Each row below holds a small network's activations on one input, seen along a few directions.
Each table varies a few parts of the input and shows all the possible inputs, shuffled.
Descriptions start from the smaller parts, as in this example, which fits no table here: one of 2 separate values, together with either a single point or one of 9 places along a line or (one of 4 places along a line, together with one of 5 places around a ring).
Shared parts are said once, and a part with two or three values counts as separate values.
In the rows, 128 means zero.

Table:
row 1: [119 146 144 128 131 120 127 122 131 106 120 122 117 119 124]
row 2: [106 134 122 125 163 140 129 146 142 143 122 147 136 146 126]
row 3: [119 135 125 119 159 141 133 142 138 137 117 137 125 132 129]
row 4: [135  84  88 107  30 134 136  96  28 217 234 136 169 120 200]
row 5: [141 125 128 138 131 121 140 131 143 118 121 129 128 128 106]
row 6: [107 130 122 136 148 139 117 146 140 139 115 154 127 141 127]
row 7: [138 131 134 131 127 121 122 118 141 106 124 114 119 118 117]
row 8: [117 143 146 111 141 130 133 121 131 109 123 117 127 118 119]
row 9: [126 111 122 145 146 130 134 139 146 136 117 148 130 153 115]
row 10: [140 128 143 124 125 108 114 120 135  97 118 104 115 117 120]
row 11: [147 125 146 125 125 100 124 123 134 103 118 102 111 124 104]
row 12: [142 127 139 131 127 115 133 118 139 113 121 115 117 123 102]
row 13: [118 141 135 122 148 138 136 138 137 118 126 129 133 121 123]
row 14: [149 109  92 135  23 160 128 110  10 222 203 116 192 125 211]
row 15: [118 143 130 136 134 130 129 137 137 115 122 133 123 120 124]
row 16: [122 141 150 117 127 106 119 123 127  98 111 114 115 114 125]
row 17: [117 134 122 132 144 137 124 139 139 136 111 140 115 130 128]
row 18: [122 145 148 103 138 116 126 120 124  96 118 108 122 120 122]
row 19: [135 115 122 138 137 127 140 134 146 132 114 135 118 144 113]
row 20: [126 117 119 141 144 139 119 136 151 134 120 151 130 145 130]
row 21: [134 121 118 134 137 135 126 131 151 130 116 137 119 135 129]
row 22: [137 130 121 138 131 130 128 127 146 112 124 128 128 122 121]
Describe the family of inputs behind these rows.
> either one of 2 separate values or (one of 4 places along a line, together with one of 5 places along a line)

Table:
row 23: [ 91 142 115  94 100 161 130 123  51 184 182 137 171 119 194]
row 24: [112 156 166 113 173 103 118 134 161  70  82 111  98 122  94]
row 25: [135 107 133 116 134  98 133 114 156 102 137 129 106 126 102]
row 26: [126 117 140 128 183 108 129 140 190  96  86 140  94 148  82]
row 27: [151 113 103 138  41 141 109 109  48 182 175 112 161 118 193]
row 28: [162 107 120 145 103 125 143 119 122 139 143 116 141 134 115]
row 29: [156  81  84 160  49 140 127 117  74 204 180 145 158 144 172]
row 30: [117 141 130 158 217 142 127 165 227  91  54 159  97 153  77]
row 31: [124 143 157 100 125  97 125 106 131  80 130 101 104  97 113]
row 32: [153 142 140 127  94 124 135 113  97 115 134  88 139 107 130]
row 33: [104 180 157 145 208 138 116 162 200  62  47 132 104 126  89]
row 34: [103 107  91 113 109 159 144 135  78 211 187 165 163 143 175]
Describe the family of inputs behind these rows.
> one of 2 separate values, together with one of 6 places along a line
Changing only the choice among 2 separate values turns row 33 into row 30. The same change can be made to row 24. Which row results?
> row 26

Table:
row 35: [ 86 132 112 132 132 145 107 148 109 170 139 167 136 138 162]
row 36: [159 102 135 119  98  87 156 106 123 115 159 107 115 114  92]
row 37: [116 141 152 102  93 106 111 108  79 116 133 102 124 111 157]
row 38: [141 115 137  99  97 101 118  92 115 110 152 102 107 105 136]
row 39: [190 111 126 182  72 109 117 109 136 100 120  99 127 120 111]
row 40: [ 99 173 175 125 245 110 121 157 240  27  29 131  72 130  51]
row 41: [116 100  98 123 138 137 121 138 138 160 149 164 131 145 150]
row 42: [171  99  94 184 120 151 127 148 147 169 101 140 133 162 124]
row 43: [112 183 158  87 124 143 129 124  71 113 139  80 161  93 152]
row 44: [ 82 167 115 120 148 184 143 147 106 161 137 156 160 123 165]
row 45: [135  85 107 134 142 135 158 130 144 166 148 159 142 168 107]
Describe the family of inputs behind these rows.
> either a single point or (one of 2 separate values, together with one of 5 places along a line)

Table:
row 46: [122 125 152 101 216 105 150 132 228  47  82 141  75 130  44]
row 47: [112 112 106 136 124 136 144 151 101 181 145 158 140 144 148]
row 48: [135 104 110 129  87 123 123 106 123 132 164 133 123 126 157]
row 49: [165 122 132 146  80 126 142 107 104 130 130 105 146 117 129]
row 50: [169 120 141 135  83 106 134 110  90 119 141  87 145 115 125]
row 51: [149  89 103 158 106 149 141 125 110 187 137 137 151 171 130]
row 52: [ 89 183 170 117 235 124 150 149 213  44  76 140 114 132  61]
row 53: [104 151 106 122 131 168 118 135 113 150 143 137 152 106 164]
row 54: [124 140 151 110  97 106 129 118  80 127 149 109 124 110 141]
row 55: [ 91 187 173 149 225 120  94 165 216  40  27 135  97 146  81]
row 56: [164 125  99 167  91 144 130 119 117 139 146 129 147 121 135]
row 57: [136 112  99 136 101 128 115 111 125 146 171 148 130 119 149]
row 58: [112 155 140 104 126 154 129 118  94 137 132 114 148 107 162]
row 59: [143 107 138 102  91  90 123 101  99 121 162 106 128 115 142]
row 60: [168 124 137 126  75 101 129 104  85 112 140  72 140 111 118]
row 61: [131  82 102 134 120 125 130 133 115 175 167 153 140 150 149]
row 62: [120 141 137 121  98 125 138 114  94 140 139 124 126 109 144]
row 63: [156 142 151 134 211 112 158 146 238  62  68 109  76 125  36]
row 64: [156  95 104 162 105 143 141 141 111 169 145 135 158 153 133]
row 65: [159 149 152 164 205 106 105 156 238  56  17 107  60 137  63]
row 66: [105 134 100 116 146 159 140 158 101 174 138 151 159 145 167]
row 67: [115 153 157  93 126 136 120 120  80 126 143 101 145 105 157]
row 68: [106 139 111 117 130 163 120 150 112 163 140 149 160 127 162]
row 69: [135  91 108 135 103 126 115 125 123 162 170 152 137 136 144]
row 70: [108 147 120 117 124 166 123 127 106 136 143 122 144 112 173]
row 71: [113 158 155  83 119 132 114 112  74 120 145  87 136 102 148]
row 72: [116 133 118 134  97 138 131 123 106 139 150 134 122 116 155]
row 73: [162 104 109 162  89 145 125 131 118 157 146 135 157 139 126]
row 74: [ 93 153 166 119 224 109 153 144 218  50  78 137  93 125  44]
row 75: [106 131 102 109 144 165 136 145 102 187 132 156 158 162 164]
row 76: [163 118 114 159  78 141 135 114 113 127 142 115 140 127 141]
row 77: [114 137 104 139 104 139 126 127 112 153 150 149 130 109 147]
row 78: [112 108 106 130 121 146 139 135 102 196 139 161 135 161 143]
row 79: [138 108 126 115  88 109 131  96 113 134 152 122 128 118 146]
row 80: [ 98 158 171 153 216 105  97 158 220  45  24 134  78 137  68]
row 81: [122 144 146  96  89  99 121 111  77 120 150  93 120 108 133]
row 82: [113 119 113 138 105 137 127 142 111 169 149 157 138 127 142]
row 83: [131  78 100 127 121 133 126 116 116 192 161 155 135 167 144]
row 84: [127 131 156 134 208 100 100 146 228  41  25 142  60 139  70]
row 85: [141 111 136  92  82  82 117  96  94 114 162  91 125 112 136]
Describe the family of inputs behind these rows.
> one of 4 places along a line, together with either one of 2 separate values or one of 8 places along a line
Changing only the place on the line of 4 turns row 67 into row 59. The same change can be made to row 52. Which row results?
> row 46
Changing only the place on the line of 4 turns row 49 into row 62. The same change can be made to row 73. Which row results?
> row 82
Which other rows does row 80 become when the choice among 2 separate values takes its other values? List them by row number.
> row 74
Which other rows does row 71 become when the place on the line of 8 takes its other values? List them by row number.
> row 53, row 58, row 66, row 67, row 68, row 70, row 75

Table:
row 86: [145 135 120 154 116 142 124 133 130 127 128 124 137 124 132]
row 87: [112 150 157 138 184 105  94 145 194  64  53 130  80 132  96]
row 88: [106 131 115 125 136 146 126 137 125 143 147 148 139 126 147]
row 89: [151 122 118 150 116 140 124 125 133 134 122 127 131 126 133]
row 90: [100 141 127 122 136 146 129 135 114 144 132 148 142 130 145]
row 91: [123 141 145 115 108 115 131 116 103 113 137 110 127 105 130]
row 92: [142  99 133 117 104 100 133 103 116 131 157 117 123 134 122]
row 93: [121 102 106 126 131 129 135 132 125 170 149 156 126 150 129]
row 94: [141 110 129 116 106 107 131 112 114 120 146 117 125 126 130]
row 95: [101 143 132 105 146 148 124 139 105 148 129 135 149 134 149]
row 96: [130 136 131 115 107 113 123 113 116 113 149 114 129 104 131]
row 97: [111 122 112 124 133 145 129 131 129 152 142 149 131 131 148]
row 98: [136 146 128 151 114 143 129 131 121 127 115 119 138 127 131]
row 99: [153 110 116 153 114 127 130 135 132 140 121 131 135 139 126]
row 100: [154  97 116 152 110 125 128 130 131 149 128 132 131 144 114]
row 101: [136 147 129 137 125 144 126 133 111 131 111 106 143 131 135]
row 102: [120 146 156 121 219 115 153 144 220  59  74 132  94 133  49]
row 103: [137 123 130 110 103 119 125 106 118 117 145 115 120 110 134]
row 104: [117 113 108 125 132 135 137 138 127 159 140 154 131 145 142]
row 105: [126 145 151 101 120 117 129 122  96 120 134  96 128 109 135]
Describe the family of inputs behind these rows.
> either one of 2 separate values or (one of 3 separate values, together with one of 6 places along a line)
Which of the alternatives is row 105?
> one of 3 separate values, together with one of 6 places along a line
